These are the activations of a small network on made-up records, seen along a few directions, one row for each record.
After each row come some of the record's fields: Seni, Fili, Votug, Mereg, Gebuz, Kimag.
Not every record has every field; a missing one is written absent.
Other fields move the rows too, some of them a lot.
In the rows, 500 means zero.
Strong random noise was added to every row along 12 fixed directions; ignore it. To show where, here is one row again and again, with new noise each time:
[584 616 441 626 601 590 536 564 589 294 381 691 388 583 426 488 486 422
 637 456 545 601 501 679 484 366]
[461 516 657 243 426 396 518 522 604 600 553 641 594 463 677 600 322 408
 436 514 644 459 586 484 541 541]
[326 324 565 782 567 374 457 587 584 650 630 530 570 448 550 639 553 444
 745 606 558 556 650 307 530 528]
[481 564 534 448 572 443 646 430 690 253 582 638 597 464 436 624 443 437
 499 573 547 577 599 411 649 513]
[439 520 536 375 429 287 319 550 635 511 611 707 360 366 623 463 442 517
 601 405 648 437 400 486 633 565]
[511 509 479 615 400 431 535 380 602 402 732 451 439 462 486 565 616 349
 339 378 419 563 462 343 655 521]
[632 512 604 683 443 599 465 535 372 333 437 444 663 607 517 523 431 568
 488 528 500 397 708 334 569 454]
[495 356 441 519 518 384 389 367 335 621 581 531 402 588 552 530 632 599
 585 448 474 327 527 567 616 591]
[519 571 539 517 409 450 442 592 655 555 449 686 467 442 621 576 417 284
 566 392 696 599 435 544 440 468]
[440 425 382 554 508 336 334 453 476 534 510 563 351 539 496 544 666 509
 671 385 523 486 412 521 580 551]
[429 525 440 536 532 447 600 487 574 498 556 545 575 422 510 667 508 447
 540 618 539 638 512 380 522 488]
[454 580 557 281 422 551 452 782 470 385 296 555 548 714 601 582 297 597
 606 568 494 500 634 440 439 260]
[374 522 657 376 655 412 346 513 680 502 495 474 484 445 445 358 546 309
 394 335 612 657 592 469 524 503]
[478 526 410 660 455 377 381 602 511 376 546 525 248 605 455 451 628 590
 674 411 329 456 377 539 667 500]

[445 508 597 368 753 594 508 518 412 663 611 474 392 501 539 218 516 601
 381 596 436 436 656 740 504 416] => {Seni: j1, Fili: b2, Votug: t3, Mereg: f1, Gebuz: w1, Kimag: u2}
[402 565 462 519 505 451 613 626 518 529 381 330 579 515 454 591 484 525
 593 623 383 673 488 402 498 536] => {Seni: j1, Fili: b3, Votug: t3, Mereg: f1, Gebuz: w3, Kimag: u1}
[399 393 490 573 419 341 521 489 629 377 523 486 601 677 462 759 625 359
 609 477 474 511 571 334 592 540] => {Seni: j1, Fili: b3, Votug: t1, Mereg: f2, Gebuz: w1, Kimag: u2}
[555 368 649 490 574 359 437 345 436 778 596 553 472 503 582 418 566 478
 436 476 539 256 485 791 571 809] => {Seni: j1, Fili: b2, Votug: t3, Mereg: f2, Gebuz: absent, Kimag: absent}
[612 542 498 623 621 531 279 499 425 460 447 519 327 510 448 209 594 570
 560 355 521 405 458 681 571 532] => {Seni: j1, Fili: b2, Votug: t3, Mereg: f4, Gebuz: w3, Kimag: u1}
[408 477 532 315 620 529 460 515 602 402 659 620 439 390 483 375 468 569
 439 535 552 514 551 439 503 375] => {Seni: j2, Fili: b1, Votug: t2, Mereg: f6, Gebuz: absent, Kimag: u2}
[516 454 554 566 494 611 462 714 501 647 595 623 289 529 655 368 371 537
 550 552 498 405 505 668 368 322] => {Seni: j1, Fili: b3, Votug: t3, Mereg: f2, Gebuz: absent, Kimag: u1}
[387 463 241 384 577 533 542 456 330 627 492 362 413 501 486 583 583 610
 464 620 425 648 395 462 369 393] => {Seni: j1, Fili: b3, Votug: t3, Mereg: f3, Gebuz: absent, Kimag: absent}
[655 570 520 665 453 654 629 390 519 457 682 531 480 380 546 473 454 435
 325 496 503 490 533 494 523 475] => {Seni: j1, Fili: b1, Votug: t3, Mereg: f6, Gebuz: w2, Kimag: u3}
[543 649 650 753 428 347 484 609 693 465 307 472 628 524 442 559 511 237
 583 388 568 617 429 545 595 763] => {Seni: j2, Fili: b1, Votug: t1, Mereg: f5, Gebuz: w1, Kimag: u2}
[634 589 408 756 401 564 709 275 435 396 688 312 588 427 468 638 617 441
 261 543 367 541 472 313 687 598] => {Seni: j2, Fili: b1, Votug: t3, Mereg: f6, Gebuz: w2, Kimag: u3}
[548 561 547 627 478 463 508 488 540 518 455 480 659 365 502 528 485 481
 502 548 590 514 518 387 549 621] => {Seni: j2, Fili: b1, Votug: t1, Mereg: f2, Gebuz: w2, Kimag: u3}
[586 526 554 582 359 492 595 464 443 368 629 341 455 669 492 460 528 568
 359 443 222 334 528 483 693 549] => {Seni: j1, Fili: b3, Votug: t1, Mereg: f2, Gebuz: w4, Kimag: u4}
[504 548 368 371 563 475 527 409 459 305 528 639 423 503 477 528 507 704
 611 595 492 404 499 513 658 462] => {Seni: j2, Fili: b1, Votug: t3, Mereg: f6, Gebuz: w2, Kimag: u3}
[486 559 350 401 530 541 327 534 483 220 428 580 463 440 453 481 461 662
 640 446 647 588 492 327 466 268] => {Seni: j2, Fili: b1, Votug: t1, Mereg: f4, Gebuz: absent, Kimag: absent}
[573 578 416 314 588 544 506 308 529 467 544 641 377 394 492 423 511 449
 360 412 633 505 424 703 475 507] => {Seni: j1, Fili: b1, Votug: t3, Mereg: f6, Gebuz: w4, Kimag: u4}
[516 488 379 505 506 656 480 437 471 401 639 577 503 383 585 537 493 519
 404 539 654 549 561 337 396 274] => {Seni: j1, Fili: b2, Votug: t3, Mereg: f6, Gebuz: w1, Kimag: u2}
[434 495 496 331 714 566 557 346 406 498 497 415 688 403 423 470 517 609
 419 638 524 584 688 388 473 419] => {Seni: j2, Fili: b1, Votug: t3, Mereg: f1, Gebuz: absent, Kimag: absent}
[438 495 321 430 513 529 481 565 510 446 492 546 361 560 488 564 548 547
 585 524 468 571 386 516 417 334] => {Seni: j2, Fili: b1, Votug: t1, Mereg: f6, Gebuz: absent, Kimag: u1}
[587 455 321 412 353 481 510 459 261 420 374 448 448 719 493 634 490 707
 584 516 385 330 395 524 515 532] => {Seni: j1, Fili: b3, Votug: t3, Mereg: f2, Gebuz: absent, Kimag: u1}
[553 474 443 603 374 461 631 359 432 655 553 413 590 485 561 624 568 452
 450 510 397 471 438 447 531 609] => {Seni: j1, Fili: b3, Votug: t1, Mereg: f2, Gebuz: w3, Kimag: u1}
[603 565 521 621 187 408 467 567 339 513 418 361 738 475 643 663 440 584
 506 588 504 382 421 268 576 664] => {Seni: j1, Fili: b2, Votug: t3, Mereg: f1, Gebuz: absent, Kimag: u2}
[365 250 354 197 358 300 235 480 360 640 397 580 415 689 618 660 567 615
 738 370 569 313 439 435 459 468] => {Seni: j1, Fili: b3, Votug: t3, Mereg: f2, Gebuz: absent, Kimag: u1}
[365 444 522 654 380 316 547 603 555 706 728 499 388 418 560 538 538 579
 673 602 294 420 384 443 617 637] => {Seni: j1, Fili: b1, Votug: t3, Mereg: f6, Gebuz: w4, Kimag: u4}
[460 506 498 563 599 344 466 486 574 631 558 577 528 285 552 506 512 480
 616 566 661 519 397 525 571 709] => {Seni: j1, Fili: b2, Votug: t3, Mereg: f4, Gebuz: absent, Kimag: u3}
[583 569 428 585 345 520 566 517 464 485 543 498 437 558 607 603 474 452
 464 486 484 469 415 519 527 483] => {Seni: j1, Fili: b3, Votug: t1, Mereg: f6, Gebuz: w4, Kimag: u4}
[447 436 631 540 612 393 284 594 480 516 406 489 521 489 437 317 496 658
 632 550 526 354 546 527 524 630] => {Seni: j1, Fili: b3, Votug: t3, Mereg: f2, Gebuz: absent, Kimag: absent}
[605 562 393 310 382 475 496 338 381 519 557 463 398 570 534 468 592 540
 310 420 399 392 355 612 566 562] => {Seni: j2, Fili: b2, Votug: t3, Mereg: f1, Gebuz: w4, Kimag: u4}
[587 612 396 339 301 574 418 536 331 540 285 421 627 464 626 535 423 573
 423 470 576 513 416 331 383 377] => {Seni: j1, Fili: b3, Votug: t1, Mereg: f2, Gebuz: w3, Kimag: u1}
[476 539 490 567 526 481 521 414 446 645 427 404 638 387 484 533 550 450
 467 535 542 595 479 434 476 623] => {Seni: j2, Fili: b1, Votug: t3, Mereg: f6, Gebuz: w4, Kimag: u4}
[382 578 461 459 460 331 708 632 618 743 523 498 451 564 547 653 525 409
 596 647 307 588 318 692 524 679] => {Seni: j2, Fili: b2, Votug: t3, Mereg: f4, Gebuz: w4, Kimag: u4}
[584 570 499 670 711 633 513 464 456 290 345 464 436 600 326 369 517 533
 583 435 481 570 599 635 549 481] => {Seni: j2, Fili: b1, Votug: t3, Mereg: f6, Gebuz: w3, Kimag: u1}
[400 501 559 374 730 364 483 547 615 423 460 667 446 581 447 452 483 584
 680 595 540 435 576 731 587 562] => {Seni: j1, Fili: b3, Votug: t1, Mereg: f2, Gebuz: absent, Kimag: absent}
[574 450 508 565 427 635 712 462 636 334 701 715 453 519 505 594 381 380
 515 484 500 482 601 501 503 305] => {Seni: j2, Fili: b1, Votug: t3, Mereg: f1, Gebuz: absent, Kimag: u2}
[486 510 425 615 726 595 548 438 457 604 464 465 455 392 418 432 556 494
 534 566 541 644 515 606 390 502] => {Seni: j1, Fili: b1, Votug: t3, Mereg: f6, Gebuz: w3, Kimag: u1}
[471 402 407 764 642 568 564 446 354 702 600 386 428 405 447 477 574 566
 590 561 457 579 518 511 481 517] => {Seni: j2, Fili: b1, Votug: t3, Mereg: f5, Gebuz: absent, Kimag: u1}
[353 428 308 537 626 389 540 460 466 641 598 553 417 463 496 595 661 642
 674 666 431 529 430 541 534 499] => {Seni: j2, Fili: b1, Votug: t1, Mereg: f2, Gebuz: absent, Kimag: absent}
[601 672 389 571 288 559 530 526 449 377 513 363 430 508 475 491 564 530
 409 418 307 550 367 373 596 396] => {Seni: j2, Fili: b1, Votug: t3, Mereg: f1, Gebuz: w2, Kimag: u3}
[595 480 459 485 474 559 557 421 375 391 466 488 658 463 498 622 404 587
 473 580 612 445 561 387 484 556] => {Seni: j1, Fili: b1, Votug: t3, Mereg: f4, Gebuz: absent, Kimag: u2}
[509 498 338 390 374 467 446 399 518 481 412 524 437 520 523 676 574 305
 486 286 655 625 355 469 387 479] => {Seni: j1, Fili: b1, Votug: t3, Mereg: f6, Gebuz: w4, Kimag: u4}

Which values does each new row have?
[397 485 527 570 624 552 602 617 476 688 415 354 365 724 457 481 557 428
 567 497 271 612 551 726 447 464] => {Seni: j2, Fili: b1, Votug: t3, Mereg: f6, Gebuz: w3, Kimag: u1}
[497 460 346 742 365 427 467 583 388 634 381 535 628 507 616 753 580 523
 796 643 593 502 425 400 434 534] => {Seni: j1, Fili: b2, Votug: t3, Mereg: f1, Gebuz: w1, Kimag: u2}
[568 489 598 469 433 495 468 501 429 289 406 319 534 797 390 430 568 546
 419 393 242 350 618 427 646 520] => {Seni: j1, Fili: b3, Votug: t3, Mereg: f2, Gebuz: w3, Kimag: u1}
[543 706 626 428 679 524 475 654 479 302 239 457 610 496 390 325 369 660
 488 675 529 479 535 617 546 623] => {Seni: j1, Fili: b3, Votug: t3, Mereg: f6, Gebuz: absent, Kimag: u2}
[477 529 606 497 450 379 546 471 579 567 450 428 701 297 466 580 410 406
 454 539 651 609 451 364 485 775] => {Seni: j1, Fili: b1, Votug: t3, Mereg: f1, Gebuz: absent, Kimag: u2}
[557 331 550 799 671 619 488 591 368 654 360 535 445 682 497 475 466 526
 760 567 538 413 646 745 356 495] => {Seni: j1, Fili: b3, Votug: t3, Mereg: f2, Gebuz: absent, Kimag: u1}
[453 483 567 432 496 443 383 569 488 548 424 466 555 490 489 392 503 558
 490 528 507 445 479 463 464 561] => {Seni: j1, Fili: b3, Votug: t3, Mereg: f2, Gebuz: absent, Kimag: u2}
[376 279 586 421 559 291 525 282 776 461 711 645 574 460 445 664 567 291
 514 440 608 474 591 410 602 644] => {Seni: j1, Fili: b3, Votug: t3, Mereg: f2, Gebuz: absent, Kimag: absent}
[333 466 655 250 481 443 528 657 622 380 594 429 487 561 469 478 390 550
 415 522 359 513 602 354 546 460] => {Seni: j1, Fili: b1, Votug: t3, Mereg: f6, Gebuz: absent, Kimag: u2}
[391 504 525 626 438 496 492 702 609 513 513 450 607 363 547 625 436 430
 545 634 595 669 491 243 378 457] => {Seni: j1, Fili: b1, Votug: t3, Mereg: f6, Gebuz: absent, Kimag: u2}
[611 531 397 305 307 487 599 321 278 498 315 380 707 616 545 769 501 511
 349 514 491 479 441 431 482 574] => {Seni: j2, Fili: b1, Votug: t3, Mereg: f1, Gebuz: absent, Kimag: absent}
[634 472 385 503 269 527 641 478 448 556 557 688 519 499 729 783 348 488
 543 575 608 387 418 522 437 437] => {Seni: j1, Fili: b3, Votug: t1, Mereg: f2, Gebuz: absent, Kimag: absent}
[448 317 522 443 601 541 461 397 458 647 600 477 452 590 562 488 596 409
 414 416 540 449 652 555 459 408] => {Seni: j1, Fili: b3, Votug: t1, Mereg: f2, Gebuz: absent, Kimag: u3}
[341 462 537 495 581 380 351 612 531 580 491 459 387 598 463 391 614 532
 611 436 402 497 529 561 576 506] => {Seni: j2, Fili: b1, Votug: t1, Mereg: f5, Gebuz: w1, Kimag: u2}
[459 425 438 448 556 487 540 396 421 477 441 457 717 435 442 634 521 580
 554 631 593 523 597 348 477 550] => {Seni: j1, Fili: b1, Votug: t3, Mereg: f1, Gebuz: absent, Kimag: u2}
[575 387 515 750 639 519 180 482 528 546 550 742 315 348 531 228 592 511
 646 355 760 373 489 642 392 473] => {Seni: j1, Fili: b3, Votug: t3, Mereg: f2, Gebuz: absent, Kimag: absent}
[503 460 539 563 744 455 546 381 645 271 652 692 529 372 386 445 497 578
 540 654 620 440 584 527 609 587] => {Seni: j1, Fili: b3, Votug: t3, Mereg: f2, Gebuz: absent, Kimag: absent}
[577 349 757 660 484 587 588 472 417 452 629 339 586 847 506 465 547 446
 336 468 262 235 850 537 629 506] => {Seni: j1, Fili: b3, Votug: t1, Mereg: f2, Gebuz: w1, Kimag: u2}
[649 405 280 672 501 555 320 276 262 338 393 544 527 590 451 564 662 633
 623 432 635 347 505 439 495 487] => {Seni: j1, Fili: b3, Votug: t1, Mereg: f6, Gebuz: w4, Kimag: u4}
[630 435 411 717 359 555 686 392 395 398 556 563 585 628 538 744 449 573
 619 572 456 371 574 442 573 501] => {Seni: j2, Fili: b1, Votug: t1, Mereg: f2, Gebuz: w4, Kimag: u4}
